A =
-39   55   19   -1
 48  -30  -22    8
 47  -28  -21    8
-41   56   20   -2
-37   56   19    0
 46  -29  -21    7
 55  -33  -25    9
  2   27   -2    4
 -1   18   -1    1
 53  -32  -24    9
 38  -28  -19    5
A[0, 0]: -39
A[-2, -4]: 53
A[:, 0]: [-39, 48, 47, -41, -37, 46, 55, 2, -1, 53, 38]
A[8]: [-1, 18, -1, 1]
A[9, 1]: -32
A[-1, 1]: -28
A[10]: [38, -28, -19, 5]
A[6]: [55, -33, -25, 9]
A[-2, 2]: -24
A[-5, 2]: -25
A[5, 2]: -21
A[8, -4]: -1
A[-9, -2]: -21
A[-7, -1]: 0
A[1]: [48, -30, -22, 8]
A[-10, -1]: 8

data =
[[ -6  42   5 -25 -25  -3   9  -2   5  -1  -1   5 -44]
 [ 18 -20 -14  -2   8   3 -26  -6 -19   3  18   0 -22]
 [-21 -42   8 -10  -5 -23  30 -27   9  11   9  13  11]
 [ -9 -25  -8  57 -46 -19 -46  10  33   5  17  -6  19]
 [-23  -1 -19 -29 -16 -13 -31  18  14  -5 -34  -4 -37]
 [ -3  11   6 -18 -34   9  17  28   4   8 -43   0  11]]
data[0][0]	-6
data[3][12]	19
data[:, 0]	[-6, 18, -21, -9, -23, -3]
data[3][11]	-6
data[:, 10]	[-1, 18, 9, 17, -34, -43]
data[0]	[-6, 42, 5, -25, -25, -3, 9, -2, 5, -1, -1, 5, -44]
data[:, 6]	[9, -26, 30, -46, -31, 17]
data[2]	[-21, -42, 8, -10, -5, -23, 30, -27, 9, 11, 9, 13, 11]
data[5][12]	11
data[:, 11]	[5, 0, 13, -6, -4, 0]
data[2][1]	-42
data[3]	[-9, -25, -8, 57, -46, -19, -46, 10, 33, 5, 17, -6, 19]
data[1][7]	-6
data[5][7]	28
data[2][7]	-27
data[5][10]	-43
data[1][11]	0
data[4][3]	-29
data[4][8]	14
data[5][5]	9
data[0][8]	5
data[4]	[-23, -1, -19, -29, -16, -13, -31, 18, 14, -5, -34, -4, -37]
data[:, 1]	[42, -20, -42, -25, -1, 11]
data[2][4]	-5
data[0][6]	9
data[3][2]	-8
data[4][4]	-16
data[1][6]	-26
data[5][9]	8
data[2][8]	9
data[1][12]	-22
data[0][2]	5
data[4][6]	-31
data[5][8]	4

grid =
[[ 30  29  11  51 -17   8 -15]
 [ 33  37   1  32 -23   0 -17]
 [ 36  34  -3  45 -30   0 -22]
 [ 32  35   7  37 -22   1 -11]
 [-21  -6  16 -18  33 -19  34]
 [-15  -8   7 -25  37 -17  34]
 [ 35  30  11  33 -28   5 -19]
 [ 36  35   8  55 -19  11 -18]
 [-21  -7  10 -17  33 -15  38]
 [-24  -5  11 -16  33 -27  43]
 [ -3  26   9  30  -3 -23  10]
 [ -3  18  -8  23 -11 -21   2]
 [-20  -5   8 -24  33 -21  42]
 [-16  -9   1 -14  28 -18  30]
 [-29 -34   0 -42  21  -6  12]]
Indices start at 0.
(0, 0) -> 30
(12, 3) -> -24
(0, 4) -> -17
(13, 2) -> 1
(11, 3) -> 23
(12, 5) -> -21
(4, 4) -> 33
(5, 0) -> -15
(3, 1) -> 35
(6, 2) -> 11
(9, 2) -> 11
(6, 0) -> 35
(2, 3) -> 45
(3, 4) -> -22
(5, 3) -> -25
(1, 2) -> 1
(2, 5) -> 0
(9, 0) -> -24
(12, 0) -> -20
(9, 6) -> 43
(12, 1) -> -5
(7, 1) -> 35
(5, 5) -> -17
(2, 4) -> -30
(14, 0) -> -29
(8, 4) -> 33
(13, 3) -> -14
(10, 4) -> -3
(3, 3) -> 37
(8, 1) -> -7
(4, 5) -> -19
(6, 5) -> 5
(14, 5) -> -6

X = [47  8 -4 -1]
X[0] => 47
X[1] => 8

x = [ 100.874 -167.137 -109.621    1.375]
x[0] = 100.874
x[-1] = 1.375
x[2] = -109.621

arr =
[[-19.6, -21.0, -17.9, 4.2, -16.5],
 [10.9, 15.6, 14.0, 13.1, 4.9],
 [1.0, 3.6, -8.9, -21.2, 7.6],
 [-19.4, -22.6, -20.5, -15.4, -14.2],
 [-18.4, -22.1, -18.7, -1.3, -16.8]]
Indices start at 0.
(0, 0) = -19.6
(4, 2) = -18.7
(1, 2) = 14.0
(2, 2) = -8.9
(2, 3) = -21.2
(3, 4) = -14.2
(2, 1) = 3.6
(1, 3) = 13.1
(3, 2) = -20.5
(1, 4) = 4.9
(3, 3) = -15.4
(4, 0) = -18.4
(2, 4) = 7.6
(2, 0) = 1.0
(4, 3) = -1.3
(1, 0) = 10.9
(0, 3) = 4.2

a =
[[-10  -3  -7  -2  -3 -28   6 -12   7 -49  -2 -21 -22  -5]
 [ 10   7   7   0   2  16  -4   0  10  15  -1  -2   1  -1]
 [-19  -7 -24  -2   7   1  10  16   2  -4   6   3   6   8]
 [ 19   6  23   2  -5   8 -11  -8  -7  23  -4   7   4  -4]
 [  7   3   2   1   5  28  -4  14  -2  42   2  16  19   5]
 [ -7  -2 -11   0   5   9   4  12   0  11   4   6   9   5]
 [  0   6  -1  -3   0 -10   3 -13  22 -37  -3 -27 -24  -7]]
Indices start at 0.
(0, 0) -> -10
(5, 1) -> -2
(0, 13) -> -5
(5, 13) -> 5
(2, 10) -> 6
(5, 11) -> 6
(1, 3) -> 0
(4, 0) -> 7
(4, 3) -> 1
(2, 3) -> -2
(6, 7) -> -13
(3, 9) -> 23
(3, 0) -> 19
(6, 6) -> 3
(6, 13) -> -7
(1, 7) -> 0
(2, 4) -> 7
(5, 2) -> -11
(0, 3) -> -2
(2, 2) -> -24
(1, 13) -> -1
(4, 8) -> -2
(4, 5) -> 28
(1, 0) -> 10
(2, 0) -> -19
(0, 8) -> 7
(2, 13) -> 8
(0, 1) -> -3
(5, 5) -> 9
(6, 10) -> -3
(5, 0) -> -7
(3, 4) -> -5
(0, 6) -> 6
(0, 4) -> -3

m =
array([[ 82, 100,  86,  86,  95],
       [ 92,  68,  89,  88,  75],
       [ 99,  46,  91,  91,  61],
       [ 50, 201,  79,  70, 164],
       [ 65, 154,  83,  77, 133],
       [ 74, 122,  80,  81, 109],
       [ 54, 185,  78,  73, 152]])
Rows and columns are counted from 0.
row 0 col 0 => 82
row 5 col 4 => 109
row 5 col 3 => 81
row 2 col 2 => 91
row 3 col 2 => 79
row 0 col 4 => 95
row 3 col 0 => 50
row 4 col 4 => 133
row 5 col 2 => 80
row 5 col 0 => 74
row 3 col 1 => 201
row 6 col 1 => 185
row 0 col 1 => 100
row 1 col 3 => 88
row 6 col 4 => 152
row 1 col 0 => 92
row 6 col 2 => 78
row 2 col 3 => 91
